A small network was shown many inputs. Here are its activations along a few directions, one row for each input.
Each table varies a few parts of the input and shows all the possible inputs, shuffled.
Descriptions start from the smaller parts, as in this example, which fits no table here: one of 4 places along a line, together with either a single point or one of 11 places around a ring or (one of 3 separate values, together with one of 5 places around a ring).
Shared parts are said once, and a part with two or three values counts as separate values.
(in the rows, 128 means zero)

Other details of the inputs vary at random and push rows far along two fixed directions, the same in every table; ignore that.
These rows show it; all are for the same input, with only those details redrawn:
[144 123 131 143 119 124 131 125 112 136 124 115 143]
[ 91  91 132 111 129 116 115 152 119  96 180 122 136]
[ 88  89 139 132 142 145 137  45 121  98 157 113 165]

Table:
R1: [135 127 147 144 116 130 134 126 108 130 114 110 125]
R2: [135 142 119 132 134 136 125 128 142 136 108 146 145]
R3: [137 151 116 113 135 122 131 120 121 134 110 130 137]
R4: [127 143 127 138 131 140 141 136 124 140 114 134 154]
R5: [ 76 123 132  83 141 123 120 145 124  88 156 133 112]
R6: [147 117 124 147 120 118 130 122 132 137 123 119 138]
R7: [135 140 109 125 134 115 147 122 143 141 115 125 135]
R8: [141 136 117 135 132 140 118 122 137 144 119 146 134]
R9: [142 118 138 136 128 124 138 127 149 128 102 119 125]
R10: [141 145 108 116 136 117 131 117 141 136 109 134 131]
R11: [132 135 120 151 120 130 136 127 138 148 127 136 141]
R12: [121 147 135 118 114 119 124 242 118 130 129 139 106]
R13: [155 125 128 141 124 131 118 120 109 133 130 118 133]
R14: [103  84 128 119 157 148 120  35 138  95 147 129 153]
R15: [147 118 124 137 133 121 135 129 137 130 109 121 144]
R16: [ 76 109 128 116 129 129 122 155 125 108 184 140 139]
R17: [135 150 129 131 121 131 135 114 111 137 126 118 106]
R18: [133 144 117 132 120 117 144 119 118 147 130 120 133]
R19: [ 68 113 143 117 125 136 127 155 120 101 174 137 122]
R20: [132 146 116 122 132 121 147 125 124 140 116 122 140]
R21: [137 135 131 134 127 143 123 121 147 141 112 146 115]
R22: [124 151 141 130 129 149 130 131 117 127 100 140 132]
R23: [142 146 113 116 134 125 124 114 116 143 121 130 126]
R24: [144 125 131 134 132 127 135 131 118 129 110 117 150]
R25: [149 130 131 124 136 128 120 126 115 122 105 127 146]
R26: [136 138 110 135 122 111 143 116 138 149 129 123 128]
R27: [146 139 106 119 134 120 124 112 136 144 120 133 120]
R28: [153 119 135 143 120 129 122 116 141 132 122 119 109]
R29: [142 138 120 119 130 124 129 110 147 141 113 132 101]
R30: [134 149 129 118 130 133 128 115 111 136 112 126 107]
R31: [127 134 135 151 116 132 141 125 149 146 120 136 122]
R32: [132 148 127 128 133 142 125 130 122 134 109 143 151]
R33: [145 129 144 129 130 139 116 121 105 124 106 121 117]
R34: [131 139 124 125 129 118 151 121 154 139 108 124 116]
R35: [153 123 123 127 136 123 120 124 135 124 104 131 141]
R36: [147 140 106 133 126 119 131 111 135 146 135 125 118]
R37: [135 129 147 134 128 134 138 132 114 122 101 112 132]
R38: [129 145 139 133 127 153 124 126 111 135 110 140 121]
R39: [158 119 120 144 124 126 118 117 130 134 129 121 128]
R40: [143 140 121 133 122 122 135 110 146 143 128 124  99]
R41: [131 146 138 147 118 151 130 125 110 137 125 133 119]
R42: [138 136 131 148 119 141 130 120 146 143 126 138 113]
R43: [ 81 111 130 104 154 142 142  35 160  96 134 130 135]
R44: [142 137 116 148 123 139 124 122 136 146 133 139 132]
R45: [ 82 109 132 121 154 167 126  43 125 106 151 142 163]
R46: [140 134 146 125 132 136 123 127 111 116  96 122 128]
R47: [ 77 105 121 109 143 125 124 159 151 102 170 145 142]
R48: [131 141 133 131 129 139 130 126 152 133 101 146 126]
R49: [126 149 126 113 105  96 125 224 112 137 144 124  86]
R50: [132 138 125 135 118 114 147 115 149 146 122 122 108]
R51: [146 129 143 143 121 138 122 121 105 126 120 113 115]
R52: [148 123 137 126 130 127 124 122 146 122  97 129 121]
R53: [ 86 112 124 114 132 137 110 150 122 105 189 143 131]
R54: [ 73 105 135 110 138 129 129 156 161 100 162 144 123]
R55: [156 126 122 107 121 102  89 229 108 128 140 136 105]
R56: [153 117 135 130 129 130 116 117 141 130 107 128 110]
R57: [144 118 132 126 103  92 111 226 142 133 140 125  89]
R58: [124 150 131 123 128 129 151 126 119 133 106 117 122]
R59: [143 146 113 130 125 124 131 114 115 144 135 122 124]
R60: [ 91  91 132 112 130 116 115 150 119  96 180 122 136]
The inputs of R14 and R56 match in every part but one. If R36 is changed in the same way as R14 into R56, which row does it become? -> R40
Describe the family of inputs behind these rows. -> one of 3 separate values, together with one of 4 places along a line, together with one of 5 places around a ring
Change only the place on the ring of 5 in R11. List by row number the other rows that result. -> R2, R8, R44, R47
Change only the place on the line of 4 in R7. List by row number the other rows that result. -> R20, R34, R58
Change only the choice among 3 separate values in R56. List by row number the other rows that result. -> R21, R29

Table:
R61: [162 150 116 152 122 123 151  90 124 161  94 111 139]
R62: [141 133 128 120 122 117 119 197 138 134 111 136 104]
R63: [162 153 134 143 125 148 136  90 127 153  81 125 117]
R64: [ 88  91 129 109 158 142 125  31 136  86 158 124 144]
R65: [158 159 121 144 132 144 140  96 122 158  84 136 141]
R66: [153 155 136 154 117 137 150  91 135 151  84 120 121]
R67: [ 78  86 138 132 151 161 133  46 121  83 170 118 176]
R68: [ 91  95 149 118 134 128 114 171 115  96 166 129 128]
R69: [ 97 104 128  96 141 115 111 163 144  91 158 138 128]
R70: [152 151 127 159 119 139 157  99 134 161  88 130 140]
R71: [ 96 100 121 108 125 104 126 157 139 109 181 126 115]
R72: [162 145 126 160 116 133 152  97 139 162  94 125 148]
R73: [ 76  92 129 126 146 151 137  40 148 102 172 134 160]
R74: [155 148 132 161 121 137 148  96 140 153  80 127 132]
R75: [ 85 111 144 103 122 126 108 165  97  95 166 129 126]
R76: [ 90 113 136 112 129 133 116 169 108  93 177 124 122]
R77: [ 98  95 130 101 136 118 111 163 150  98 158 133 121]
R78: [158 156 132 155 118 141 140  88 131 155  91 125 117]
R79: [157 152 124 159 119 144 147  96 130 165  96 135 135]
R80: [157 118 138 134 113 104 114 194 104 134 135 110 113]
R81: [ 71  99 124 121 154 150 134  39 142 101 169 131 165]
R82: [134 158 118 121 116 115 121 191 120 147 134 135 102]
R83: [159 148 129 161 121 141 138  93 137 156  88 132 128]
R84: [147 158 122 154 127 138 153 100 128 160  85 126 145]
R85: [104  99 121 111 128 106 108 151 141 105 178 128 104]
R86: [160 125 118 118 118 105 107 183 130 138 128 126  95]
R87: [171 143 118 157 116 128 144  86 126 166 106 120 130]
R88: [166 151 113 152 123 127 141  87 121 165 101 116 135]
R89: [151 132 121 133 112 108 109 189 143 140 134 137 109]
R90: [135 156 124 108 121 112 127 196 122 137 120 134 107]
R91: [161 145 154 160 119 147 143  99 102 149  87 110 135]
R92: [ 83  83 134 128 150 151 134  39 113  82 175 106 162]
R93: [134 149 127 124 108 112 134 193 130 145 131 133 101]
R94: [139 158 120 109 121 117 117 192 118 141 127 139 102]
R95: [ 89 120 135  90 138 120 117 163 134  91 154 137 108]
R96: [128 156 122 119 115 111 130 196 124 143 128 130 106]
R97: [170 131 148 166 121 141 137 102 111 151  89 112 154]
R98: [146 134 124 121 122 121 109 193 134 138 118 142 100]
R99: [164 153 128 145 133 145 134  93 127 148  77 137 135]
R100: [139 150 123 126 109 117 124 189 126 148 138 138  97]
R101: [ 93  99 129 112 129 111 116 162 154 100 168 134 121]
R102: [153 139 109 112 122 101 112 186 119 142 135 130 108]
R103: [ 71  98 130 109 159 148 140  42 143  91 154 129 170]
R104: [135 147 119 114 126 113 125 200 127 138 117 140 118]
R105: [139 133 135 130 110 118 109 202  94 132 122 134 127]
R106: [173 143 126 142 129 124 141  88 127 144  80 115 133]
R107: [ 68  98 139 110 162 154 138  43 144  81 141 135 155]
R108: [150 127 121 129 111  94 121 186 138 136 132 120  98]
R109: [171 136 134 156 113 130 132  92  89 149  91 107 150]
R110: [162 146 132 167 124 153 143 105 103 147  91 119 152]
R111: [ 87 111 119 106 133 113 121 167 141 108 172 134 134]
R112: [ 94 122 131  91 138 125 108 159 130  96 160 142 105]
R113: [ 63 106 127 121 155 156 138  43 137 102 162 136 156]
R114: [155 123 122 117 118 100 116 188 134 134 121 120  98]
R115: [ 82  84 135 116 155 156 124  38 150  91 155 131 152]
R116: [ 96 107 118  91 139 105 119 159 131 101 170 127 121]
R117: [158 151 138 143 124 143 146  93 131 149  73 119 120]
R118: [ 93  96 137 110 125 120 102 167 106  95 170 131 145]
R119: [ 96 111 117  95 140 119 108 161 135 105 172 143 131]
R120: [173 147 125 146 131 138 129  91 132 148  83 132 143]
The inputs of R96 and R61 match in every part but one. If R95 is changed in the same way as R96 into R61, which row does it become? -> R106
The inputs of R117 and R114 match in every part but one. If R82 is changed in the same way as R117 into R114, which row does it become? -> R88
Describe the family of inputs behind these rows. -> one of 4 places along a line, together with either one of 3 separate values or (one of 2 separate values, together with one of 6 places around a ring)
Change only the choice among 2 separate values in R100. List by row number the other rows that result. -> R93
Change only the place on the line of 4 in R73. List by row number the other rows that result. -> R79, R87, R100
Change only the place on the ring of 6 in R69. List by row number the other rows that result. -> R72, R77, R101, R103, R111
